Here are a small network's activations along a few directions, averaged over the inputs that share one value of a field.
Related values have similar rows: they may be neighbours, one step apart, or belong to one group.
In the rows, zero is written as 500.
Strong random noise was added to every row along 12 fixed directions; ignore it. To show where, here is one row again and again, with new noise each time:
576,496,672,545,405,485,385,427,426,436,534,352,507,518,606,516,470,378,479,662,338,423,400
629,688,207,423,313,397,642,675,429,597,549,504,496,469,434,466,450,678,556,496,560,453,683
478,602,717,558,455,514,545,455,462,410,451,504,511,563,542,621,411,550,422,506,547,580,425
530,675,563,440,345,579,443,484,520,614,587,510,391,466,501,357,505,608,577,582,398,498,575
594,679,474,496,367,485,355,558,470,474,553,554,686,423,716,343,419,624,523,409,541,444,682
457,277,559,484,608,535,588,443,494,368,488,554,414,584,392,558,606,445,366,410,562,564,394
665,275,521,482,457,403,428,235,360,339,306,503,769,576,701,443,535,686,585,493,480,608,457
527,628,410,674,495,579,422,572,528,360,407,440,784,551,672,545,314,518,561,395,364,473,393
398,474,549,598,508,438,553,593,644,543,521,369,444,466,398,621,443,321,330,532,501,463,471
413,330,616,488,644,469,551,588,640,483,402,322,621,510,574,596,421,431,475,516,568,577,502
670,436,193,488,397,341,486,376,117,372,544,416,375,405,377,674,607,548,558,427,575,424,564
464,742,399,659,360,506,502,654,653,532,535,526,640,479,541,508,309,562,446,370,524,489,540
507,301,491,633,373,491,386,292,526,464,660,574,516,598,560,385,490,524,629,395,401,492,329
532,496,369,464,543,361,476,452,332,501,570,690,528,451,545,307,557,586,576,343,512,319,689


Field D:
d2: 531,591,275,532,268,482,651,489,555,616,517,505,452,595,330,606,452,687,540,575,581,681,442
d14: 424,541,536,587,525,492,449,440,611,610,492,431,491,462,521,511,446,424,654,546,383,455,397
d7: 610,441,564,524,469,352,462,473,420,460,415,371,616,461,609,614,419,353,469,648,486,452,439
d1: 609,612,438,289,608,686,511,590,533,463,114,259,641,361,509,619,607,630,513,634,518,731,604
d3: 505,293,348,428,475,377,608,456,540,588,461,493,422,459,319,488,682,497,423,492,675,602,570
d12: 572,461,477,296,492,465,555,488,379,611,423,351,432,449,467,481,592,581,661,726,556,589,624
d20: 521,598,411,546,530,464,433,331,299,491,478,601,419,485,392,508,582,531,548,540,346,331,486
d19: 540,398,505,466,542,721,464,486,631,339,257,384,618,526,522,613,559,626,426,460,567,772,426
d11: 495,688,398,558,455,593,565,744,476,379,683,611,578,630,615,512,291,583,605,287,582,457,433
d18: 488,556,471,442,552,547,555,584,581,606,451,453,447,453,440,543,453,458,513,582,476,541,501
d4: 367,377,495,621,448,452,421,490,799,653,471,339,582,455,475,538,438,443,495,559,575,673,464
d6: 546,705,356,508,391,565,492,604,438,510,585,570,401,480,444,446,503,507,477,484,385,399,519
d8: 631,553,609,447,500,307,555,443,269,474,357,476,596,525,586,472,562,423,472,702,418,343,511
d15: 552,572,762,459,448,394,462,458,441,432,501,508,517,410,634,600,468,462,330,521,757,558,558
d13: 384,777,634,544,724,463,657,554,384,523,296,712,507,507,479,551,423,493,377,495,401,377,544
d9: 645,455,293,425,424,538,506,586,299,351,688,536,456,492,514,567,516,586,553,343,659,551,509
d5: 422,423,578,513,515,452,417,237,560,632,388,542,427,449,423,446,615,611,552,520,467,542,576
d16: 601,378,349,386,550,379,601,374,400,651,320,512,595,525,512,444,493,710,769,602,412,572,551
d10: 360,681,694,572,516,731,373,449,607,546,569,534,372,490,453,506,500,444,483,570,391,531,457
d17: 358,461,557,528,650,371,482,486,522,571,551,611,574,496,598,470,445,520,566,426,638,403,657
D is arranged as a ring.
Q: A walk along D starts at d14 and steps to its neighbour d15. Put d2, d7, d3, d20, d18, d10 in the order it reaches them.
A: d7, d18, d20, d10, d2, d3
Q: Which values are neighbours of d13? Give them in the order they are listed.
A: d9, d16
Q: Which values are neighbours of d11? Give them in the order they are listed.
A: d19, d6

Field H:
h8: 195,307,736,698,719,567,467,559,882,501,556,515,496,528,478,497,410,201,298,309,451,435,328
h4: 494,423,647,438,685,527,534,691,464,308,578,608,707,603,808,404,400,469,564,247,651,444,483
h14: 409,572,717,699,721,627,346,516,374,107,505,546,715,561,780,677,273,417,494,161,579,429,362
h7: 657,368,229,520,573,226,331,302,64,382,420,617,686,319,637,399,577,515,674,268,511,288,689
h15: 513,448,510,410,403,390,518,407,637,770,516,465,314,442,310,320,692,425,377,789,433,451,610
h21: 425,547,655,628,540,215,473,241,447,432,192,702,805,434,608,565,427,797,254,311,717,613,722
h9: 570,637,529,485,294,461,305,436,223,461,720,488,454,464,664,502,433,701,725,454,650,498,639
h3: 383,537,482,535,687,798,534,757,617,333,551,412,366,525,325,726,527,336,251,351,462,490,389
h5: 573,476,495,545,487,424,479,435,273,268,525,555,531,508,615,552,470,519,458,384,570,416,532
h13: 600,650,572,532,307,486,538,699,419,266,626,592,560,533,507,619,531,420,30,434,798,491,516
h19: 629,515,676,263,588,634,246,388,347,452,497,486,483,312,658,353,701,442,543,667,450,452,680
h16: 444,570,676,490,650,645,406,431,546,543,489,526,359,498,430,431,620,327,497,670,306,405,442
h6: 459,616,390,523,664,488,563,318,410,639,284,584,383,516,313,496,636,494,598,655,179,369,442
h12: 554,697,324,408,357,569,496,877,544,540,826,483,234,354,395,420,541,365,391,391,590,333,647
h2: 609,563,643,469,431,633,527,441,539,279,222,660,905,728,762,342,504,739,363,544,493,712,420
h10: 465,384,600,573,563,223,649,586,677,647,416,426,754,538,656,403,311,378,579,651,333,358,437
h17: 402,562,659,544,734,745,509,388,314,255,504,709,387,615,484,640,502,438,504,344,508,554,236
h11: 731,229,172,248,264,719,419,469,461,521,711,434,259,438,361,439,734,636,631,426,638,765,460
h1: 364,511,657,522,790,651,527,403,522,482,272,639,634,679,518,398,533,542,661,545,288,479,374
h20: 491,351,395,529,486,203,602,414,336,511,392,254,354,406,286,776,556,392,342,664,574,487,600
h18: 589,619,297,584,459,714,358,638,676,382,477,649,657,420,509,389,531,370,195,304,511,556,495
H is arranged as a ring.
Q: A walk along H starts at h6 and steps to its neighbour h16. Put h15, h3, h5, h2, h10, h11, h1 in the order it reaches them.
A: h15, h1, h2, h3, h5, h10, h11
Q: Which values are neighbours of h12? Give them in the order they are listed.
A: h8, h4
Q: Which values are neighbours of h17? Give them in the order they are listed.
A: h19, h18
Q: Which values are neighbours of h20? Give them in the order they are listed.
A: h21, h9

Field Y:
y17: 428,507,189,575,517,647,773,544,522,377,508,729,484,706,282,507,559,706,537,194,510,563,370
y15: 604,346,525,545,391,479,363,270,300,386,610,294,447,620,595,562,515,474,733,700,321,425,300
y18: 608,642,635,395,260,378,545,557,599,603,513,539,667,441,749,426,308,764,557,535,682,602,652
y12: 460,342,408,480,418,480,434,856,784,489,785,377,536,443,568,331,530,250,234,371,670,377,665
y3: 661,428,459,464,374,516,231,450,518,564,598,585,567,462,590,203,620,428,383,633,334,338,591
y14: 348,361,763,608,631,130,489,475,553,466,352,441,639,333,588,639,363,343,102,397,824,488,723
y10: 396,504,632,541,749,643,263,285,491,546,299,360,559,371,610,442,433,475,721,520,129,496,464
y13: 341,671,635,580,580,697,748,722,568,401,605,795,421,755,457,433,337,574,484,312,417,496,327
y7: 451,444,514,277,737,329,585,659,501,665,453,535,521,373,533,292,604,401,529,619,631,391,818
y4: 531,815,573,506,485,788,358,528,323,324,500,499,516,454,570,608,486,465,555,402,573,577,422
y8: 423,562,617,401,598,379,711,637,362,504,477,462,387,570,379,573,523,537,515,605,568,429,559
y11: 343,376,378,527,670,598,474,582,644,577,550,417,345,424,288,552,608,227,429,501,484,523,465
y1: 447,636,317,484,580,713,483,709,563,573,607,673,542,495,520,382,455,579,587,361,502,523,580
y9: 479,412,785,544,364,230,459,225,432,482,382,236,581,423,594,899,386,703,497,602,909,771,608
y6: 567,338,542,384,499,151,651,470,379,677,483,438,473,505,537,414,511,457,702,739,547,354,553
y5: 582,675,486,483,401,404,623,615,627,642,314,327,580,391,479,614,435,530,442,631,531,549,571
y20: 510,352,530,360,475,254,577,622,459,490,640,399,454,398,577,725,384,534,443,361,968,597,666
y16: 601,249,587,318,615,559,395,532,498,394,477,341,688,584,768,481,505,525,632,623,552,537,544
y2: 475,582,651,382,500,489,678,481,390,649,644,726,335,663,517,419,470,617,646,630,467,468,525
y19: 495,528,737,329,631,382,459,429,465,529,345,522,356,176,385,596,770,426,120,440,788,568,826
Y is arranged as a ring.
Q: A walk along Y starts at y11 and steps to its neighbour y7. Put y15, y4, y9, y20, y16, y19 in the order it reaches them.
A: y4, y19, y20, y15, y9, y16
Q: Which values are neighbours of y13? Give them in the order they are listed.
A: y12, y14
Q: Which values are neighbours of y2? Give them in the order they are listed.
A: y3, y1
